A small network was shown many inputs. Here are its activations along a few directions, one row for each input.
Each table varies a few parts of the input and shows all the possible inputs, shuffled.
A made-up example of a description, with smaller parts first: values(2) and (point or ring(11) or (line(6) and ring(8))).
Shared parts are said once, and a part with two or three values counts as separate values.

Other details of the inputs shift rows strongly along two fixed directions, in all tables alike. That doesn't count.

Table:
r1: -18 -29 -8 44 -1 29 -38 -47 42 9 -38 6 32
r2: 2 18 0 2 -3 2 38 16 -22 8 18 11 -11
r3: -8 -12 -8 -25 -21 6 18 -4 -23 -14 8 -17 -31
r4: -4 14 -19 1 -25 1 -7 19 -9 -31 19 -5 -17
r5: 8 3 -1 -43 59 -28 -30 5 1 -2 -7 5 36
r6: 26 -14 28 -17 43 -20 -19 -10 13 20 12 -8 11
r7: -14 34 -13 -5 -13 -1 23 11 -4 -7 23 12 -9
r8: -1 -15 -8 -17 -29 -1 3 12 -17 -18 2 -22 -31
r9: -2 -24 2 -45 34 -10 -29 -31 19 2 20 -27 9
r10: 13 12 -5 -19 39 -12 -33 13 29 7 26 -15 37
r11: -11 17 -16 -17 -3 -29 16 21 -36 -16 -20 25 -19
r12: -12 -2 10 39 -1 37 -23 -33 49 16 -36 15 57
r13: 6 9 25 -8 -6 -5 36 -9 -24 4 13 15 -28
r14: -9 13 -21 -5 -14 11 12 7 -17 -26 22 -6 -17
r15: 12 7 12 -21 53 -7 -10 -8 17 21 32 -2 36
r16: -9 -51 9 27 -15 21 -44 -37 38 11 -57 -16 21
r17: -11 25 -19 0 -7 0 25 16 -13 3 15 5 -13
r18: 34 -17 29 -18 45 -12 -14 -4 7 18 10 -16 17
r19: -7 4 -28 7 -18 -5 -5 22 -14 -18 11 -9 -28
r20: -6 31 -12 -5 -11 9 26 18 -9 -9 19 3 -2
r21: -8 7 -28 7 -22 -9 -7 16 -10 -21 15 -5 -28
r22: -9 -11 25 44 6 25 -13 -40 44 28 -36 24 48
r23: -12 -2 -1 -28 -27 6 13 -10 -17 -22 15 -12 -26
r24: -3 -5 -16 -24 45 -7 -35 -18 23 -2 32 -16 18
r25: -21 5 -4 72 -64 32 7 4 17 2 -58 24 4
r26: 10 10 27 -9 -8 2 37 -6 -27 1 14 13 -22
r27: -5 25 -19 6 -19 -13 9 28 -4 -5 14 5 -14
r28: 0 -9 -3 -20 -32 0 2 10 -14 -26 4 -23 -26
r29: 13 0 20 -6 -1 3 42 0 -32 10 7 7 -26
r30: -4 14 -14 -17 -1 -17 21 31 -40 -16 -22 20 -14
r31: -6 25 -17 -3 -8 7 28 20 -13 -1 18 4 -7
r32: 13 6 26 -8 -5 4 41 -2 -29 2 9 6 -22
r33: 6 -32 -5 -35 28 -21 -42 -14 19 4 12 -34 3
r34: 15 3 9 -11 45 -23 -24 6 24 18 24 -5 27
r35: -12 28 -19 -2 -11 -4 24 10 -9 0 20 10 -13
r36: 20 -3 18 2 -10 -4 27 15 -27 5 0 2 -27
r37: -14 7 -29 -1 -11 2 10 6 -21 -14 18 -4 -29
r38: 9 -25 4 -39 24 -11 -42 -11 20 -6 15 -34 14
r39: 4 1 -3 -41 61 -35 -30 3 4 1 -8 8 30
r40: 5 -8 -16 -17 37 -16 -49 -1 26 -7 27 -21 17
r41: 15 -2 15 4 -9 -11 24 12 -27 9 -1 2 -33
r42: -9 14 -16 -15 0 -25 18 27 -40 -13 -24 20 -20
r43: -1 4 -26 4 -19 1 -2 26 -16 -22 13 -10 -23
r44: -13 -11 -11 -23 -20 -1 15 -8 -22 -10 6 -16 -37
r45: -5 21 -2 2 -5 -9 34 7 -18 9 20 16 -17
r46: 23 0 9 -12 46 -14 -19 14 18 16 22 -14 33
r47: -15 -9 -10 -24 -24 -4 13 -13 -18 -13 10 -11 -36
r48: 27 -20 22 -15 46 -24 -18 -11 8 27 10 -10 7
r49: 6 -37 37 39 13 26 -6 -50 23 39 -53 13 27
r50: -11 7 22 71 -65 33 14 -3 13 -2 -50 34 12
r51: -6 31 -12 3 -21 -9 8 28 1 -12 17 6 -10
r52: -26 -24 13 40 -75 49 13 -36 6 -18 -59 7 -7
r53: 4 15 -3 12 -11 -13 20 29 -17 7 9 6 -18
r54: 6 -23 19 54 3 23 -22 -13 39 28 -47 10 47
r55: 30 -13 31 -19 42 -14 -18 -8 9 17 14 -10 17
r56: -6 -20 13 25 12 15 -29 -20 23 3 -81 24 55
r57: 7 4 18 -6 -4 -8 37 -9 -29 11 10 13 -32
r58: 16 8 -7 -17 42 -10 -29 18 27 7 22 -21 37
r59: -27 -11 -10 65 -62 51 9 -21 5 -14 -51 20 -3
r60: -4 18 -2 4 -2 -5 35 13 -22 12 15 12 -16
r61: -11 -43 16 23 -20 20 -46 -41 47 1 -50 -10 26
r62: 1 22 -17 6 -16 -1 13 36 -8 -6 11 -1 -8
r63: 16 3 10 -21 56 -6 -6 -3 14 21 29 -9 35
r64: -18 -8 -5 68 -71 43 -7 -6 14 -26 -54 13 1
r65: -12 17 -19 -5 -18 10 7 2 -13 -26 25 0 -16
r66: 17 -3 2 -9 48 -27 -23 6 19 25 23 -7 23
Description of these inputs: ring(6) and (point or (values(2) and line(5))).
- The inputs of r51 and r58 match in every part but the ring(6) part. If r40 is changed in the same way as r51 into r58, which row does it become? => r64
- The inputs of r42 and r5 match in every part but the ring(6) part. If r25 is changed in the same way as r42 into r5, which row does it become? => r10
- A walk changes only the ring(6) part. It starts at r29 and steps to r49. List the rest of the walk in order. => r57, r13, r26, r32
- Which other rows does r14 become when the values(2) part takes its other values? List them by row number. => r64

Table:
r67: 4 12 -8 -22 15 -10 22 -6 -19 5 44 -4 -30
r68: 13 -26 4 -41 44 -28 -43 -12 7 4 -9 -16 7
r69: -9 16 -11 16 -27 -8 6 21 -11 -18 -41 23 -10
r70: -15 2 8 5 -46 10 10 -10 -3 -25 -7 8 -12
r71: -3 -2 -1 24 -4 1 -42 -3 34 7 -34 10 31
r72: 1 0 6 -50 4 -14 7 0 -26 -24 19 -7 -18
r73: 8 24 0 -19 9 -14 27 30 -16 20 34 -1 -4
r74: -8 -4 9 11 9 14 -18 -15 25 -7 -40 15 45
r75: 5 12 2 -17 6 -16 29 17 -8 16 38 -11 -18
r76: 2 7 -19 11 -48 17 -4 16 -4 -24 -17 -18 -35
r77: -29 11 -22 23 -33 11 8 -10 3 -15 1 10 -18
r78: 5 5 -1 -32 23 -8 24 -9 -35 3 28 -1 -31
r79: -26 1 -18 14 -37 11 9 -18 -7 -14 -5 10 -24
r80: 2 4 26 12 -35 14 27 -13 -6 -7 -1 11 -13
r81: -5 19 -5 -31 0 -17 4 13 -3 -24 44 -10 -11
r82: -8 -2 -12 -37 -2 -24 12 13 -16 -2 31 -18 -21
r83: 20 9 6 -23 8 -28 9 13 -15 4 28 -9 -35
r84: -11 -1 -4 12 -45 -8 -3 1 -5 -16 -21 6 -30
r85: -9 -27 -1 36 -2 9 -33 -13 31 0 -15 -3 26
r86: 16 -27 23 -34 48 -11 -5 -17 2 33 4 -17 15
r87: 10 -14 -14 -15 59 -20 -31 13 7 0 3 -7 37
r88: -21 12 -11 16 -41 7 16 17 -3 0 -14 13 3
r89: -4 10 -5 2 -50 35 10 3 -3 -35 -3 -16 -15
r90: -20 0 -16 26 5 19 -30 -22 31 9 -18 14 37
r91: -24 1 -8 17 -42 3 17 6 3 -4 -7 1 -12
r92: 8 2 7 -27 5 -17 29 10 -18 16 34 -13 -23
r93: 5 8 2 -29 38 -9 -35 1 25 -1 25 -7 44
r94: 15 33 11 -22 9 -7 19 21 -13 -2 42 5 2
r95: 0 16 -17 -24 2 -35 -10 24 -4 -14 31 -12 -27
r96: 11 -33 21 35 5 14 -16 -23 20 17 -16 0 19
r97: -18 -4 -17 20 20 15 -19 -22 22 3 -40 18 36
r98: 14 6 0 -2 12 -15 14 22 -14 0 45 -9 -19
r99: -10 1 -20 -43 15 -14 6 -7 -31 -14 22 -4 -30
r100: 5 8 4 36 -13 9 26 19 -22 -3 -21 22 -2
r101: 11 9 -7 -14 70 -7 -8 -10 8 23 10 3 30
r102: 13 -39 28 25 13 16 -14 -26 4 16 -32 3 18
r103: -11 14 -4 30 -23 16 25 -12 1 4 6 15 -20
r104: -3 4 3 35 14 25 -12 -24 27 27 -14 18 33
r105: -11 -39 13 -1 0 9 -16 -30 14 14 -45 -3 21
r106: -4 -27 -7 12 -9 35 -22 -15 34 11 -29 -32 24
r107: 27 6 8 -15 62 -24 -20 8 12 22 -6 -1 25
r108: 9 22 -1 -23 23 -18 35 29 -24 14 15 2 -4
r109: 19 -25 -18 -17 36 8 -42 7 16 -6 24 -47 17
r110: 5 -8 30 26 2 20 -9 -28 37 11 -10 6 31
r111: 5 -16 -8 -32 10 -21 -1 14 -35 -19 19 -10 -24
r112: 8 -31 -5 -18 39 -19 -39 -6 13 2 23 -23 18
r113: -19 8 -12 11 -27 3 26 17 -11 -6 -35 17 2
r114: 5 11 6 39 -25 13 17 20 -12 2 -1 19 -2
r115: 9 -5 21 10 -26 0 17 -5 -21 1 -32 12 -32
r116: 22 -17 33 -37 47 -5 -11 -25 4 12 11 -11 20
r117: 4 12 9 29 -30 -2 13 7 3 3 -9 11 -26
r118: -15 9 -32 13 -40 36 8 -4 -6 -23 -2 -14 -27
r119: -12 6 -13 31 -36 8 1 23 -9 -16 -7 15 1
r120: 14 2 17 33 6 7 -24 -6 31 26 -29 14 28
r121: 2 24 18 18 -19 14 34 6 -13 -8 -21 26 5
- Describe the family of inputs behind these rows. => values(5) and (point or (values(2) and line(5)))
- The inputs of r115 and r86 match in every part but the values(5) part. If r117 is changed in the same way as r115 into r86, which row does it become? => r75
- Which other rows agree with r89 in the values(5) part? List them by row number. => r70, r72, r74, r80, r81, r93, r94, r110, r116, r121
- Which other rows does r79 become when the line(5) part takes its other values? List them by row number. => r77, r90, r97, r99
- A walk changes only the line(5) part. It starts at r68 and steps to r84. List the rest of the walk in order. => r95, r71, r69
- Which other rows does r98 become when the values(2) part takes its other values? List them by row number. => r85
